These are the activations of a small neural network, seen along a few directions. Each row is one input.
Each table varies a few parts of the input and shows all the possible inputs, shuffled.
A made-up example of a description, with smaller parts first: one of 2 separate values, together with either a single point or one of 11 places around a ring or (one of 5 places around a ring, together with one of 6 places along a line).
Shared parts are said once, and a part with two or three values counts as separate values.

Other details of the inputs shift rows strongly along two fixed directions, in all tables alike. That doesn't count.

Rows:
row 1: |  -9 |  11 |  15 |   2 | -10 |  -5 |   8 |   1 |  -9 |  -2 |  21 |  -7 |
row 2: |   7 | -44 |  17 | -15 |  -7 |  22 |  -1 |   2 |  -2 |  25 |  17 | -18 |
row 3: |  11 |  10 | -13 |  12 |   6 |  -5 |  -7 |  11 | -21 |   6 | -43 |   1 |
row 4: | -19 |  38 |   3 |  13 |  -8 |  -9 |  11 | -27 |  21 | -23 |  21 |  30 |
row 5: |  14 | -19 | -25 |  10 |  11 |  -1 | -17 |  21 | -25 |  14 | -52 |  25 |
row 6: |  28 | -37 | -10 |  -2 |   3 |  12 |   1 |  13 |  -8 |   0 |   1 | -11 |
row 7: |  10 |   6 | -10 |   6 |   8 |  -6 |  -9 |   4 | -20 |  13 | -44 |   5 |
row 8: | -20 |  23 | -12 | -12 | -16 | -17 |  16 |  -7 |  13 | -12 |   1 |   5 |
row 9: | -17 |  26 | -36 |   2 |   4 | -42 |   5 | -15 |  -5 | -25 | -47 |  32 |
row 10: | -36 |  39 |  10 |   3 |  -7 | -27 |  17 | -20 |  16 |   0 |  20 |   9 |
row 11: |   7 |  -9 | -10 |  -6 |   9 | -13 |  -8 |  22 | -46 |  12 | -54 |   6 |
row 12: |  11 |  -6 |  10 |  -8 |  -4 |   3 |   5 |  14 | -15 |  10 |  17 | -14 |
row 13: | -17 |   4 |  10 |  -3 | -18 |  -1 |  13 |  -8 |  12 | -10 |  15 |  -7 |
row 14: |  22 | -26 |  20 |   5 |   6 |  27 |  -6 |   2 |  -3 |  33 |  17 | -19 |
row 15: |  -7 | -19 |  34 | -12 | -13 |  23 |  16 | -18 |  18 |   3 |  47 | -19 |
row 16: | -13 |  55 |  -4 |   8 |  -7 | -14 |  18 | -21 |  21 | -11 |  20 |   7 |
row 17: |   1 | -17 |  25 | -20 |  21 |  34 | -30 |  11 |  29 |  -1 |  37 | -27 |
row 18: |  30 | -24 |  -5 |   6 |   2 |  25 |  -4 |  20 | -10 |   7 |   0 |   1 |
row 19: |  26 | -44 |  10 |   6 |   1 |  21 |   1 |   5 |  -5 |  -4 |  21 | -21 |
row 20: |   7 | -20 | -22 |   1 |  10 | -21 |  -5 |   4 |  -9 |   4 | -40 |  12 |
row 21: | -28 |  30 | -15 | -12 |  20 | -16 | -32 |   4 |  23 | -20 | -14 |  -1 |
row 22: | -10 |  24 |   9 |  16 | -13 |   8 |  10 | -19 |  24 | -17 |  38 |  13 |
Each input here is: either one of 2 separate values or (one of 4 places along a line, together with one of 5 places around a ring).
- Which other rows does row 15 become when the place on the ring of 5 takes its other values? List them by row number. => row 4, row 7, row 9, row 11
- Which other rows does row 4 become when the place on the line of 4 takes its other values? List them by row number. => row 5, row 18, row 22
- Start at row 19 and move only the place on the ring of 5, one step at a time. The first step leads to row 22. Which rows follow, in order? => row 3, row 1, row 13

Rows:
row 23: | -29 |  20 |  -9 |  -6 |   0 | -28 |   2 |  -7 |  11 | -14 | -13 |   0 |
row 24: | -30 |  21 |  19 |  -6 |  -6 |  -4 |  10 | -25 |  37 |  -8 |  38 |   8 |
row 25: |  -5 |   9 |  14 | -13 |  -1 |  -2 |   5 |  -2 |  16 |  -8 |  33 | -19 |
row 26: |  14 | -15 |  10 |  10 |  12 |  16 | -15 |   1 |   5 |   9 |  16 |  -2 |
row 27: |  12 |  -7 |  36 |  -5 |  -6 |  37 |  -4 |  -2 |  16 |   8 |  56 | -27 |
row 28: |  36 | -44 |  -7 |   5 |  -8 |  23 |   3 |  20 | -33 |  24 | -17 |  -2 |
row 29: |  14 | -21 |   2 |   0 |  -4 |  -2 |  12 |   4 | -37 |  15 | -17 |  -7 |
row 30: | -26 |  15 | -27 |  -6 |   1 | -25 |  -8 |   6 |  -2 | -14 | -43 |  11 |
row 31: | -27 |  43 |   5 |  14 | -18 | -24 |  34 | -30 |  14 | -25 |  18 |  25 |
row 32: |   7 | -29 |  -8 |  -6 |   4 |  11 | -16 |  16 |  -6 |  -2 | -19 |  -8 |
row 33: |  24 | -28 |  -9 |   1 |  -5 |   1 |   9 |  15 | -36 |  28 | -28 |  -6 |
row 34: |  16 | -17 | -12 | -11 |   7 |  11 | -16 |  23 | -13 |  -3 | -15 |  -7 |
row 35: |  -8 |  14 | -16 |  10 |  11 | -14 | -16 |  13 |  -5 |   2 | -46 |  20 |
row 36: | -26 |  44 |  -9 |  12 | -24 | -29 |  31 | -20 |  11 | -10 |   6 |  25 |
row 37: | -13 |  34 | -23 |   1 |   7 | -26 |   0 |  -2 |  15 | -28 |  -8 |  15 |
row 38: |   4 | -13 |  28 |   3 | -15 |  17 |  25 | -12 |  -6 |   5 |  40 |  -8 |
row 39: | -17 |  57 | -25 |  12 |   8 | -31 |  -4 |  -9 |  14 | -24 | -31 |  22 |
row 40: |  23 | -20 |  27 |  -3 |   1 |  45 | -10 |   5 |   8 |   8 |  40 | -26 |
row 41: |  -7 |  -1 |  10 |   1 |  -1 |   4 |   3 | -17 |  32 | -20 |  40 |  -8 |
row 42: |   4 | -11 | -21 |  -1 |  16 |  -8 | -15 |   2 |  -4 |   2 | -35 |  13 |
row 43: |  34 | -33 | -17 |  12 |  -1 |   9 |   6 |  13 | -29 |  17 | -25 |   5 |
row 44: |  14 |  -5 |  -8 |  -7 |  11 |   5 | -20 |  19 | -26 |  15 | -30 | -15 |
row 45: |  -5 |   2 |  31 |   1 |   1 |  12 |   0 | -12 |  17 |  13 |  46 | -17 |
row 46: | -23 |  16 |  -4 |  -9 |   5 | -23 |   0 | -12 |  10 |   1 | -15 |   7 |
row 47: |  15 | -36 |  -8 |  -9 |  12 |  15 | -21 |  15 | -14 |  15 | -32 |   2 |
row 48: |  13 |  -8 |  -9 |  12 |  -1 |  -5 |  13 |  -5 | -24 |  -3 | -17 |  11 |
row 49: |   1 | -10 |  42 |   1 |  -4 |  29 |  -2 |  -7 |  24 |  13 |  62 | -17 |
row 50: | -17 |  23 | -12 | -10 |   0 | -14 |  -3 |   8 |   4 | -15 |  -5 |   4 |
- What do these inputs look like to the network? => one of 4 places along a line, together with either one of 2 separate values or one of 5 places around a ring
- The inputs of row 35 and row 49 match in every part but the place on the line of 4. If row 32 is changed in the same way as row 35 into row 49, which row does it become? => row 30
- Which other rows does row 38 become when the choice among 2 separate values takes its other values? List them by row number. => row 36
- Which other rows does row 44 become when the place on the line of 4 takes its other values? List them by row number. => row 27, row 39, row 40
